These are the activations of a small neural network, seen along a few directions. Each row is one input.
In each table, some parts of the input vary, and every possible input appears once, in random order.
Descriptions start from the smaller parts, as in this example, which fits no table here: one of 5 places around a ring, together with either a single point or one of 9 places around a ring or (one of 2 separate values, together with one of 6 places along a line).
Shared parts are said once, and a part with two or three values counts as separate values.

Other details of the inputs vary at random and push rows far along two fixed directions, the same in every table; ignore that.

A family of inputs:
R1: .30,.10,-.12,-.26,.05,-.28,.10,-.13,.23,-.08,.03,-.10,-.27,.09,.60
R2: .21,-.07,-.14,-.42,-.06,.02,.19,-.01,-.04,.01,.05,-.24,-.51,.26,.36
R3: .08,.16,-.17,-.19,.16,-.08,.14,-.25,.13,.00,.05,-.23,-.53,.13,.55
R4: -.12,.19,-.37,.00,-.29,-.13,-.41,.14,-.34,-.01,-.16,.14,-.39,-.09,-.22
R5: -.47,-.33,.17,.23,.24,.48,.56,-.08,.20,.04,.11,.02,.72,.13,.22
R6: .39,.06,.10,-.26,.02,-.17,.23,.11,.27,.09,.03,-.38,-.29,-.02,.34
R7: -.11,-.08,.52,-.19,.11,.11,.66,-.03,.35,-.01,.06,.09,.67,.03,-.16
R8: .28,-.40,-.25,-.08,-.12,.12,-.01,.30,-.09,.03,.07,-.44,-.18,.25,.67
R9: -.09,.10,-.11,.14,-.26,-.17,-.33,.14,-.42,-.10,-.08,.57,.42,-.26,-.77
R10: .39,.09,-.05,.11,-.07,-.33,-.63,-.02,-.12,-.09,-.04,.14,-.11,-.09,-.20
R11: -.52,-.03,.41,-.13,.07,.31,.67,-.10,.31,.04,-.02,.04,.37,.05,-.13
R12: -.21,-.54,.40,.21,.23,.54,.32,-.01,.15,-.04,.10,-.04,.71,.31,.01
R13: .52,-.12,.13,-.21,.07,-.10,-.07,-.08,.17,-.05,-.01,-.24,-.37,.24,.30
R14: .26,.09,-.28,-.03,-.25,-.24,-.35,.21,-.36,-.01,-.10,.14,-.24,-.16,-.30
R15: -.26,.40,-.37,.18,-.06,-.20,-.40,-.09,-.17,.00,-.13,.14,-.37,-.23,-.02
R16: -.41,.16,.04,.37,-.06,.08,-.49,-.11,-.24,-.05,-.15,.42,.18,-.19,-.75
R17: -.37,.31,.03,.34,-.03,-.04,-.24,.04,-.24,.13,.04,.30,.21,-.44,-.78
R18: -.30,-.05,.31,-.08,.22,.24,.70,-.22,.25,-.07,.00,.24,.49,.09,-.10
R19: .13,.14,-.12,.18,.01,-.11,-.60,-.11,-.21,.00,.02,.04,-.36,-.09,-.28
R20: .29,-.18,-.13,.09,.00,-.02,-.03,.29,.17,.17,.13,-.61,-.14,.00,.67
Each input here is: one of 4 separate values, together with either a single point or one of 4 places along a line.
- Changing only the choice among 4 separate values turns R5 into R12. The same change can be made to R3. Which row results? => R19
- Change only the place on the line of 4 in R17. List by row number the other rows that result. => R6, R7, R11
- Change only the place on the line of 4 in R16. List by row number the other rows that result. => R10, R13, R19
- Which other rows agree with R9 in the choice among 4 separate values? List them by row number. => R2, R4, R8, R14
